Each row below holds a small network's activations on one input, seen along a few directions.
In each table, some parts of the input vary, and every possible input appears once, in random order.
A made-up example of a description, with smaller parts first: line(6) and (point or line(9) or (values(2) and ring(8))).
Shared parts are said once, and a part with two or three values counts as separate values.

Other details of the inputs shift rows strongly along two fixed directions, in all tables alike. That doesn't count.

Table:
R1: [  2  -2  -1 -14  -8   5 -17  11  -8  11   9]
R2: [ -2  -2  -6 -12  -6   7 -23   7  -3  12   5]
R3: [  1  -4  -5 -10   6   6  -8   2   6  12   1]
R4: [15 12 -5 17 -2  5 -7 -7  9  4  3]
R5: [  4  -3  -4 -15  -5   2 -15  12  -7  13   8]
R6: [-24 -21   6 -11  -4  11  14   7  -4  -7  -2]
R7: [  7  15  -2  14  -2 -11  -7  -1   9 -10  -2]
R8: [-13 -15  10 -18   1   0  10  11  -5   4  -2]
R9: [-18 -20   7  -6   8   9  31   1   6 -11  -8]
R10: [-23 -24   6  -7  -2  10  13   4  -5  -1  -8]
R11: [  1  -2   5 -11 -11   2 -16   6  -6  14   4]
R12: [ 0 -4 -3 -7  8 10 -7  2  2 12 -1]
R13: [10 12 -8 21  4 -3  2  2  2 -6  1]
R14: [  2  -6  -9 -11  -9   4 -17   8  -5  17   5]
R15: [  7  -3  -5 -19  -6  17 -21   7  -3  21  15]
R16: [  8   2   1 -21  -9   8 -29  13 -14  25  15]
R17: [-16 -22   5 -17   4   9  20   5   4   0  -2]
R18: [ -3  -4  -7  -5   5   4 -10   7  -4   9  -2]
R19: [18 10 -9 16  5  1 -2 -4  7  8 -1]
R20: [13 12 -4 19  7  4  5 -3  9 -3  3]
R21: [ 12  13 -10  29   4 -12   9  -3   9 -10  -8]
R22: [ 12  11  -6  16   3  -7  13  -4  19 -13   2]
R23: [ 3 -2 -3 -5  2 -3 -2 10 -4  5  2]
R24: [ -3   1   6 -10  -3   6 -20   5  -8  13   3]
R25: [  3  -3  -1  -8   0   9 -15  11 -14  16   7]
R26: [-17 -13  15  -7   2   4  15   7  -7  -4  -4]
R27: [ 1 -3  4 -4 -2 -6  0  5 -2  8 -3]
R28: [  1  -4   0 -11 -11   4 -18   7  -7  14   4]
R29: [  0  -4  -6 -12  -8   8 -14  10  -6   9   9]
R30: [  3  -5  -3 -12  -9   1 -17   8  -6  16   4]
R31: [-23 -23  11  -6   1   1  24   4  -3  -8 -14]
R32: [12 13 -4 17  2  4  3 -4 11 -6  5]
R33: [  7  16  -1  26   6  -3   8 -12  20 -17  -5]
R34: [ 9 15  4 19 -4 -7 -1 -3  3 -4 -2]
R35: [ 45  36 -24  15  -3  -7 -35 -18 -13  14  19]
R36: [-27 -21   9   1  -5   5  24   0   3 -16 -11]
R37: [ 16  16  -4   7   3 -10   5 -18  -8 -14   8]
R38: [ 4  0 -9 -5 -4  0 -8  9 -1  5  7]
R39: [  7  17   3  12  -2 -12  -6  -2  10  -8  -2]
R40: [  2   2   5 -11  -5   8 -16  10 -12  15   9]
R41: [ 15  17   2   8  -1 -11   3 -22  -7  -9   4]
R42: [-20 -18  13 -19  -4  -1  15   9  -1  -5  -2]
R43: [-5 -3  0 -2  4 -7  2  5  3 -3 -7]
R44: [  6  15   3  20   9 -15   7  -2   9 -10 -10]
R45: [-21 -18   5 -22   2   5  12 -15 -12 -12  -1]
R46: [ 6 15 -1 18  1 -7 -6 -2  6 -9 -3]
R47: [  6  13  -9  20   2 -15   3  -2  16 -15  -5]
R48: [-28 -17  19  -7   4   2  19   2  -1 -10 -13]
R49: [-20 -22   9 -15  -7  12  14  -2   7  -3  -4]
R50: [ 12  14  -3  18  -5  -4 -10  -1   1   1   0]
R51: [ 11  12  -2  31   5  -2  14 -11  15 -11  -6]
R52: [  9  -2  -6 -22  -4  14 -18 -14 -18  20  15]
R53: [  9  19  -2  21   9 -13  20 -30  12 -29  -3]
R54: [-25 -17  14  -4  -2   3  25   4   0 -18  -8]
R55: [  5  18   4  30   9 -26  22  -7  21 -27 -14]
R56: [  2   7   5 -12   3  -3  -6 -17 -12  -2   5]
R57: [-26 -17  21   5   0  -2  33  -2   3 -18 -16]
R58: [  8  20  -1  34   5 -14  20 -15  31 -32  -9]
R59: [-25 -19  12 -10   3   6   9   5  -4  -4  -9]
R60: [-17 -19  10 -21  -3   4  16 -15 -16  -9  -1]
R61: [  1  -3  -4 -12   0   6 -11   1   8  10   4]
R62: [ 6 12 -7 21  6 -4 -4 -1  6 -6 -4]
R63: [-23 -20  16 -12  -6  -4  22   3   3  -9 -10]
R64: [ 12  10  -6  16   0 -14   1   1   6  -2  -5]
R65: [  6  -1   0 -16   1   7 -18  14 -16  24   7]
R66: [ -1  -6  -5  -9 -11   7 -15   6  -4  12   5]
R67: [ 2 -2  4 -4  0  1 -7  6 -8 15 -2]
R68: [  5  -3  -4 -11   2   6 -13  13 -13  17   5]
R69: [ 13  15 -11  27   7 -11  11   1   8 -13  -3]
R70: [  7   0  -5 -20   1  12  -8 -12 -15   9  16]
R71: [ 45  37 -25  10   0  -4 -35 -13 -15  13  24]
R72: [  9  -7  -8 -16  -2  12 -18   6  -4  28   7]
R73: [-27 -25   7  -1   0  -4  36   2   8 -19 -16]
R74: [  8  -6  -7 -17  -7  12 -21   4  -1  26  10]
R75: [  1  -3  -3 -10   4   4 -19   9  -9  16   0]
R76: [  8  13  -5  12   1 -14  -5   0  10  -8  -3]
R77: [-15 -13   8 -24   2   3   4 -14 -15  -7   1]
R78: [ 10  15 -11  24   7 -16   5  -2  15 -13  -7]
R79: [-19 -19   2  -6   3  -1  24   8   3 -12  -7]
R80: [10 11 -1 22  0 -6  0 -2  1 -3 -4]
R81: [ -2  -3  -6 -12  -4  13 -28   8  -9  19   7]
R82: [  4   6   6  -8   2  -4   8 -15 -12  -9   8]
R83: [-25 -15  15 -10   0  -8  20   2   8 -15 -11]
R84: [  8  14  -2  28  11  -3  10 -11  18 -14  -6]
Description of these inputs: values(3) and line(4) and (point or ring(6)).
Q: The inputs of R79 and R73 match in every part but the values(3) part. If R6 is changed in the same way as R79 into R73, which row does it become?
A: R36
Q: The inputs of R39 and R11 match in every part but the values(3) part. If R56 is changed in the same way as R39 into R11, which row does it become?
A: R41
Q: Change only the line(4) part in R21. List by row number the other rows that result.
A: R19, R31, R67

Table:
R85: [-31 -33  17 -24  -4   8  14  17 -21  11 -12]
R86: [ 23   1 -17  -2   1  18 -21   8   2  25  12]
R87: [-34 -35  13 -19   8  26  15  14 -14  11  -8]
R88: [  9  11 -12  26  -2  -9   6  -8  30 -21  -6]
R89: [ 15  25   2  20   3 -17  27 -50  -5 -37   5]
R90: [ 42  37 -14  22  -5 -22 -43  12  -5  15  13]
R91: [  9  25  10  36   3 -25   1  -1  10 -18 -11]
R92: [-12 -15   6 -26  -4  -7 -12  19 -12  14   2]
R93: [-13 -25  -7 -29   6  19  -3  21 -16  27   7]
R94: [  6 -22 -14 -42   0  32 -32  19 -12  50  19]
R95: [  7  12  -6 -10  -9  -8 -22   9   9   7   7]
R96: [ 14  23   3  39   9 -18  10   1   3 -13 -16]
R97: [ -4  -6   1 -37 -19  17 -48  17 -13  39  14]
R98: [ 43  39 -27  31  -6  -5 -43  -7  20  17  11]
R99: [  4   1  -3   0   5 -12   5  14  -8   5  -7]
R100: [-16  -4   6  18   1   2  15 -11  28 -22 -15]
R101: [-29 -23  18  18  12   9  55  -9  26 -33 -23]
R102: [-32  -7  24   6  -5  -7  26  -3  21 -33 -19]
R103: [  9  23   7  37  -3 -30   8  -1  12 -20  -8]
R104: [ 50  39 -22  25   2 -14 -38  14 -13  22   9]
R105: [-22 -21  10  14   5   7  47  -6  23 -23 -16]
R106: [ 25  30 -10  18 -10 -15 -24   3  15  -5   6]
R107: [ 29  32 -23  34   2 -18  -6  -9  35 -14   1]
R108: [-32 -21  12  20   9  -1  61   0  12 -32 -21]
R109: [-24 -26  11 -50   1   8  23 -30 -28 -13  11]
R110: [-29 -38   4 -23   4  20  18  18 -14   8  -3]
R111: [-21 -19  18 -42   1  20   5 -32 -34  -2  11]
R112: [ 14  -5  -7 -57  -7  23 -43 -19 -49  33  35]
Q: What is each input in this table made of?
A: line(4) and (point or ring(6))
Q: The inputs of R112 and R111 match in every part but the line(4) part. If R90 is changed in the same way as R112 into R111, which row does it become?
A: R91
Q: List by row number the other rows that have the line(4) part in common with R97.
A: R85, R89, R98, R103, R105, R108
Q: Change only the ring(6) part in R101. List by row number the other rows that result.
A: R87, R91, R96, R100, R102
Q: A walk changes only the ring(6) part. It starts at R92 and steps to R99. List the rest of the walk in order.
A: R93, R94, R107, R95

Table:
R113: [  2   9   1   7   1 -16  10  -6   6 -18  -3]
R114: [  2   5   0  18   5  -5  24  -8   6 -19  -4]
R115: [-15 -23   2 -39  -9  15 -12   8 -17  18   9]
R116: [ 31  31 -14  19   4  -1 -27 -11   4  10  10]
R117: [-11 -20   4 -28  -3  14  -8   7 -23  18   6]
R118: [-23 -25   7 -21   2   7  20  -5   3  -9  -4]
R119: [ 6 11  3 11 -4 -4 -2 -9  2 -5  0]
R120: [ -1   9   2  29   1  -9   9   8  21 -12 -13]
R121: [12 11  0  9 -2  2 -7 -9  3  2  4]
R122: [ 16  13  -5  -1   3  -5 -19   1 -15  13   8]
R123: [-25 -17   9   0   0  -4  41  -8  12 -33 -10]
R124: [ 45  34 -22  20   7  -2 -31  -6  -3  20  13]
R125: [ -9 -21  -2 -23  -2  18 -23  29 -13  35   2]
R126: [-18 -21   1 -18  -4   7  -4  23   3  13  -3]
R127: [-13   4  14  18   3 -16  29 -14  11 -33 -14]
Q: What is each input in this table made of?
A: values(3) and (point or line(4))
Q: Change only the values(3) part in R125. List by row number the other rows that result.
A: R120, R126
Q: Change only the line(4) part in R121. List by row number the other rows that result.
A: R116, R119, R127
